A small network was shown many inputs. Here are its activations along a few directions, one row for each input.
In each table, some parts of the input vary, and every possible input appears once, in random order.
A made-up example of a description, with smaller parts first: values(3) and (point or line(11) or (ring(5) and line(6))).
Shared parts are said once, and a part with two or three values counts as separate values.
In the rows, zero is written as 128.

Other details of the inputs shift rows strongly along two fixed directions, in all tables alike. That doesn't count.

Table:
R1: [127 135  71 134 152 124 173 144 109 107 122  85 133]
R2: [144 122 124 137 116 146 131 135 142 111 138 132 140]
R3: [161 108 188 113 136 135 123 113 150 121 139 137 112]
R4: [ 64 129 109 144  92  95 101 149 109 143 101 134 145]
R5: [129  93 174 146  95 133 100 121 153 137 141 157 140]
R6: [141 125 104 144 140 125 149 130 123 116 124 101 126]
R7: [117  91 192 130 108 122 110 132 151 121 133 157 120]
R8: [172 119 145 128 133 155 144 118 142 126 146 132 123]
R9: [ 69 121 112 143 111  97  97 139 110 148 114 138 133]
R10: [ 85 121 154 127  86 128  96 142 132 151 128 173 133]
R11: [107  97 125 149 101 116 118 143 132 128 130 136 140]
R12: [123 154  87 105 143 130 122 126 117 133 127 120 125]
R13: [154 178  80 110 155 134 149 120 103 121 113  93 128]
R14: [175 124 172 107 151 153 145 117 155 107 143 133 112]
R15: [146  96 212 122 119 140 118 122 158 125 144 162 115]
R16: [132 102 167 122 126 119 116 123 146 117 127 134 120]
R17: [ 82 138  85 120 110  93  93 131 107 140 111 119 143]
R18: [106 120 169 120 106 142  99 126 139 159 140 180 122]
R19: [220 158 145  89 185 183 182 110 154  84 148 112 103]
R20: [122 119 101 119 143  86 117 122 123 103 113  85 128]
R21: [142 123 104 142 141 120 145 127 123 120 124  95 126]
R22: [104  98 125 150  99 119 120 145 133 124 130 140 138]
R23: [ 88 115 155 123 103 116  85 120 135 162 133 167 129]
R24: [105 149  82 126 144 103 119 121 107 132 117 108 129]
R25: [124 136 161 135 125 124 119 112 124 152 127 145 126]
R26: [108 100 121 148  98 113 101 136 134 126 125 128 147]
R27: [100 114  80 146 133  98 148 143 104 121 114  92 137]
R28: [ 83  88 104 155  97  82  97 136 123 135 117 118 147]
R29: [130 147 134 123 141 150 136 131 128 136 136 146 119]
R30: [ 93 121 167 140  91 118 100 130 122 158 117 162 134]
R31: [ 80 136  82 121 119 108 104 145 115 137 119 132 136]
R32: [148 116 158 139 108 160 132 132 154 115 146 155 134]
R33: [116 169  45 107 139 117 128 137  98 117 109  94 136]
R34: [116 140 149 130 111 133 120 132 123 146 122 149 133]
R35: [113 117  82 150 134  91 131 128 116 120 114  85 135]
R36: [179 121 175 105 152 148 138 109 153 113 140 127 109]
R37: [ 79 140  82 123 106 104 102 147 109 135 112 126 143]
R38: [131 169  64 117 164 131 147 134 107 118 122  99 126]
R39: [153 113 157 137 111 156 126 126 149 121 143 150 134]
R40: [129 134  69 134 154 119 170 142 107 110 122  82 134]
R41: [167 146  95 132 158 151 175 131 128 100 133  95 121]
R42: [139 127 205 134 118 148 121 113 136 164 138 171 119]
R43: [154 110 174 145 125 153 146 126 147 131 145 146 120]
R44: [229 158 149  87 188 178 178 103 147  88 147 107 101]
R45: [185 145  92 120 157 157 168 122 129 101 138 102 124]
R46: [177 184 101 104 164 149 157 105 113 120 124 102 123]
R47: [131 132  72 133 156 105 161 126 107 114 121  76 134]
R48: [ 75  86 119 157 106  84 120 142 112 143 116 116 140]
R49: [ 93 150  61 115 121 100 106 137 100 131 107 104 140]
R50: [ 88 117 167 149 100 116 106 138 125 160 121 162 134]
R51: [138 150 140 130 137 139 138 123 118 141 124 134 124]
R52: [144 138 172 120 136 154 126 113 135 152 144 159 113]
R53: [158 108 188 113 138 132 120 105 156 122 138 136 114]
R54: [155 157 155 124 143 162 153 125 131 136 135 146 119]
R55: [110 135 139 116 118 145 115 136 135 143 138 165 123]
Description of these inputs: line(5) and (values(2) or line(4) or ring(5)).
- The inputs of R6 and R43 match in every part but the line(5) part. If R33 is changed in the same way as R6 into R43, which row does it become? => R37
- The inputs of R15 and R3 match in every part but the line(5) part. If R2 is changed in the same way as R15 into R3, which row does it become? => R26
- Which other rows does R46 become when the ring(5) part takes its other values? List them by row number. => R17, R23, R24, R25
- List by row number the other rows that have the line(5) part in common with R7. => R1, R4, R10, R19, R22, R29, R32, R41, R54, R55
- Which other rows does R16 become when the values(2) part takes its other values? List them by row number. => R44

Table:
R56: [140 128 170 130 113 155 132 128 136 145 137 159 126]
R57: [124 133 133 135 119 128 134 133 122 134 120 129 130]
R58: [113 118 148 141 114 134 123 135 129 143 133 150 130]
R59: [134 150 104 127 129 142 144 137 120 125 125 123 133]
R60: [177 150 148 127 152 173 172 123 135 125 144 134 115]
R61: [122 132 130 117 125 123 110 133 130 121 122 131 127]
R62: [125 110 134 150 116 120 120 126 133 129 127 129 132]
R63: [127 113 132 132 127 115 128 126 131 127 127 119 133]
R64: [130 137 115 121 147 117 132 131 125 109 119 108 124]
R65: [122 141 113 117 128 125 116 134 130 114 120 126 128]
R66: [118 132 123 127 132 126 119 126 125 141 132 135 125]
R67: [130 134 109 114 138 118 133 129 124 112 122 107 124]
R68: [128 116 120 129 136 117 137 131 125 119 126 113 126]
R69: [151 139 144 128 144 147 149 120 127 129 135 128 121]
R70: [125 112 130 147 113 125 116 128 132 129 130 131 135]
R71: [112 114 148 123 109 129 113 131 139 130 132 149 127]
R72: [130 116 118 135 134 118 135 128 129 122 129 110 131]
R73: [119  99 149 145 116 124 123 131 140 136 135 139 128]
R74: [132 148 103 130 130 141 148 138 119 124 129 125 135]
R75: [128 139 105 121 143 127 130 137 127 110 123 115 125]
R76: [126 105 154 147 112 119 115 120 135 133 130 133 133]
R77: [122 107 147 132 109 125 112 127 137 137 134 140 133]
R78: [129 117 129 131 121 117 123 126 131 127 126 120 131]
R79: [121 121 121 123 138 116 135 131 126 115 126 112 125]
R80: [123 123 123 119 137 114 132 128 126 116 122 113 128]
R81: [114 126 147 133 108 136 116 131 130 143 129 153 132]
R82: [111 111 133 130 121 125 123 137 134 125 132 135 126]
R83: [121 128 134 131 132 121 128 124 122 137 126 125 126]
R84: [112 127 133 125 119 124 112 137 135 122 126 142 131]
R85: [123 134 116 138 135 128 140 133 120 129 125 123 126]
R86: [130 123 120 140 114 127 119 125 132 124 130 130 140]
R87: [118 106 129 141 118 126 124 135 135 132 134 131 133]
R88: [123 146 109 116 131 127 117 122 123 136 126 129 128]
R89: [114 127 148 127 110 132 111 127 131 147 130 153 130]
R90: [122 131 136 126 131 119 127 122 122 138 122 126 128]
R91: [134 130  97 128 132 131 137 131 129 117 132 114 137]
R92: [113 132 128 124 121 126 112 125 127 143 133 146 130]
R93: [132 125 121 137 112 127 114 123 132 125 126 128 138]
R94: [127 135 125 134 131 127 144 131 119 130 120 119 131]
R95: [128 125 107 129 123 127 126 130 131 122 128 119 135]
R96: [158 148 128 121 154 150 153 120 128 128 137 124 116]
R97: [135 142 116 126 143 128 143 124 117 126 120 112 129]
R98: [132 133  98 120 132 129 133 133 125 115 125 115 129]
R99: [136 148 112 118 139 125 133 122 117 129 121 113 124]
R100: [119 130 124 131 127 129 126 132 123 138 130 133 128]
R101: [119 130 127 130 136 121 123 123 124 140 129 132 121]
R102: [119 102 158 131 118 116 121 128 133 132 128 138 127]
R103: [123 135 127 121 124 128 118 126 122 140 126 132 129]
R104: [136 122 131 137 117 117 117 119 129 125 123 120 133]
R105: [131 130  97 123 134 130 139 134 125 114 129 117 131]
R106: [116 104 135 138 123 119 128 136 132 128 129 132 124]
R107: [114 119 157 131 125 119 113 117 129 148 132 143 123]
R108: [135 130 102 118 134 125 131 131 122 117 126 112 128]
R109: [116 132 133 119 122 122 105 120 125 146 128 140 127]
R110: [116 105 131 136 120 125 125 138 132 129 132 134 127]
R111: [111 109 137 132 125 119 126 135 134 124 129 132 123]
R112: [149 141 135 132 135 157 154 133 129 130 139 136 125]
R113: [228 140 213 113 152 196 162  90 162 127 161 154 110]
R114: [138 129 114 132 121 123 117 122 126 122 125 116 137]
R115: [116 117 163 125 121 115 111 129 136 128 122 141 126]
R116: [133 145 113 116 149 119 131 114 118 131 122 112 124]
R117: [113 115 157 133 122 122 115 135 139 127 126 145 122]
R118: [128 140 121 128 130 126 132 126 119 130 120 121 128]
R119: [128 134 102 111 136 125 129 131 124 114 125 111 127]
R120: [145 134 130 113 137 149 142 127 139 116 141 134 123]
R121: [122 134 127 127 122 132 123 130 121 137 125 133 132]
R122: [127 142 119 117 136 118 119 116 120 136 122 121 123]
R123: [126 133 123 139 131 128 145 134 119 128 124 119 129]
R124: [121 112 139 128 117 114 120 130 129 128 124 129 126]
R125: [131 149 101 120 137 135 136 129 120 128 130 123 131]
R126: [131 148 101 126 135 139 141 132 119 124 129 125 134]
R127: [133 144 114 114 139 118 124 130 124 111 116 111 124]
- The inputs of R124 and R105 match in every part but one. If R104 is changed in the same way as R124 into R105, which row does it become? => R86
- The inputs of R100 and R90 match in every part but one. If R70 is changed in the same way as R100 into R90, which row does it become? => R113
- What is each input in this table made of? => ring(8) and (line(4) or line(5))
- List by row number the other rows that have the ring(8) part in common with R61. => R56, R77, R103, R108, R109, R114, R119, R121
- Which other rows does R99 become when the line(4) part takes its other values? List them by row number. => R57, R118, R122
- List by row number the other rows that have the ring(8) part in common with R95. => R59, R65, R71, R81, R88, R89, R93, R98
